A small network was trained on made-up records. Each row is its average activation on records with the value named, seen along a few directions.
Related values have similar rows: they may be neighbours, one step apart, or belong to one group.
(in the rows, 500 means zero)
Random noise pushes rows far along 6 fixed directions. That doesn't count. These rows show it; they differ only by the noise:
[393 656 390 488 501 447 631 477 440 540 590 518 501 555 524 485 408 422]
[493 669 501 460 528 721 416 564 709 151 463 525 464 348 688 442 529 281]
[600 804 421 521 231 532 657 496 389 352 584 575 408 463 549 297 340 532]
[373 780 564 581 543 593 448 737 336 237 542 490 470 665 694 423 505 397]
[401 557 417 447 555 457 553 532 493 559 512 465 534 508 509 533 535 406]
[535 414 468 440 454 455 582 434 575 620 557 454 511 504 448 470 519 614]
[532 457 544 475 525 521 432 596 500 498 498 437 491 532 517 452 601 591]
[659 464 592 482 365 695 521 379 810 263 599 516 429 434 604 342 444 638]


Values of W:
w19: [546 705 414 487 335 540 516 518 376 365 452 620 431 236 451 474 363 328]
w14: [533 523 422 411 525 499 501 510 557 502 462 482 481 399 482 493 534 455]
w13: [681 456 453 502 527 597 500 299 611 439 513 558 448 354 468 402 454 536]
w9: [563 346 538 524 497 449 414 580 323 577 422 476 486 522 405 443 613 676]
w10: [543 346 577 459 291 401 565 544 367 581 418 434 559 508 383 504 616 668]
w11: [553 542 409 474 452 482 610 415 524 472 391 534 549 386 442 524 489 356]
w6: [438 498 404 497 575 468 413 546 449 572 382 484 565 459 461 528 517 426]
w12: [366 482 508 562 489 406 548 436 446 631 596 538 523 690 438 619 347 572]
w15: [464 413 505 511 430 353 572 563 391 606 421 409 633 561 432 646 665 426]
w4: [586 558 393 566 527 426 422 586 159 550 511 572 410 489 416 346 474 651]
w16: [442 484 507 394 468 503 432 520 663 490 426 501 522 389 487 637 585 345]
w8: [473 488 765 610 461 554 407 694 384 420 522 433 444 726 610 444 540 673]
w1: [676 364 619 478 344 471 511 417 590 607 515 487 475 423 427 533 524 662]
w7: [775 568 545 527 283 506 547 567 348 479 481 497 434 474 472 303 569 725]
w2: [557 456 444 512 607 470 340 543 425 676 445 562 414 450 447 450 504 576]
w17: [289 551 670 633 484 440 609 509 363 466 636 439 619 819 543 650 458 455]
w5: [443 474 516 534 666 516 462 478 603 515 484 499 552 501 597 575 553 371]
w20: [317 473 707 620 532 400 636 548 367 547 684 449 577 968 586 566 433 583]
w3: [444 569 477 521 488 566 559 547 534 386 440 419 542 509 538 502 533 460]
w18: [407 568 581 619 559 511 449 563 387 408 544 531 462 710 576 500 345 540]
A value of W combines one of 4 hidden first parts with one of 5 second parts; all combinations occur once.
w5 and w6 share the first part; w5 and w1 share the second. Which value has the first part of w1 and the second part of w6?
Answer: w12
w10 and w15 share the first part; w10 and w19 share the second. Which value has the first part of w19 and the second part of w15?
Answer: w17
w8 and w18 share the first part; w8 and w14 share the second. Which value has the first part of w14 and the second part of w18?
Answer: w3

Values of E:
e5: [434 643 303 589 597 335 578 302 260 717 674 694 457 623 432 509 113 529]
e1: [506 686 703 714 260 654 625 527 423  50 584 591 483 702 703 340 337 501]
e13: [601 644 502 642 496 544 514 315 527 490 715 692 412 488 521 439 136 555]
e3: [561 470 407 412 352 428 615 319 682 676 442 544 501 355 441 548 428 417]
e10: [374 579 361 365 390 391 620 657 458 665 434 399 571 441 501 558 640 413]
e12: [662 595 586 469 132 541 650 579 486 356 543 387 465 585 531 294 563 754]
e9: [356 505 443 543 521 446 547 475 395 565 547 507 500 575 450 603 386 461]
e2: [297 370 465 417 592 581 468 369 935 360 466 474 559 356 528 673 521 343]
e7: [531 430 389 450 334 427 746 335 466 575 465 464 546 397 379 426 496 528]
e6: [467 553 714 501 324 537 584 493 583 338 596 478 526 608 583 574 541 449]
e11: [401 425 561 541 702 465 499 601 352 609 518 407 561 699 468 589 565 536]
e8: [441 608 571 542 432 480 573 696 316 434 490 356 571 704 530 430 680 540]
e4: [610 520 502 518 461 472 662 384 488 539 618 544 459 587 529 349 477 636]
E is arranged as a tree with 4 forks.
Name the neighbours of e8, in listed order.
Answer: e12, e11, e4
Name the neighbours of e2, in listed order.
Answer: e9
Name the neighbours of e6, in listed order.
Answer: e13
Name the neighbours of e1, in listed order.
Answer: e5
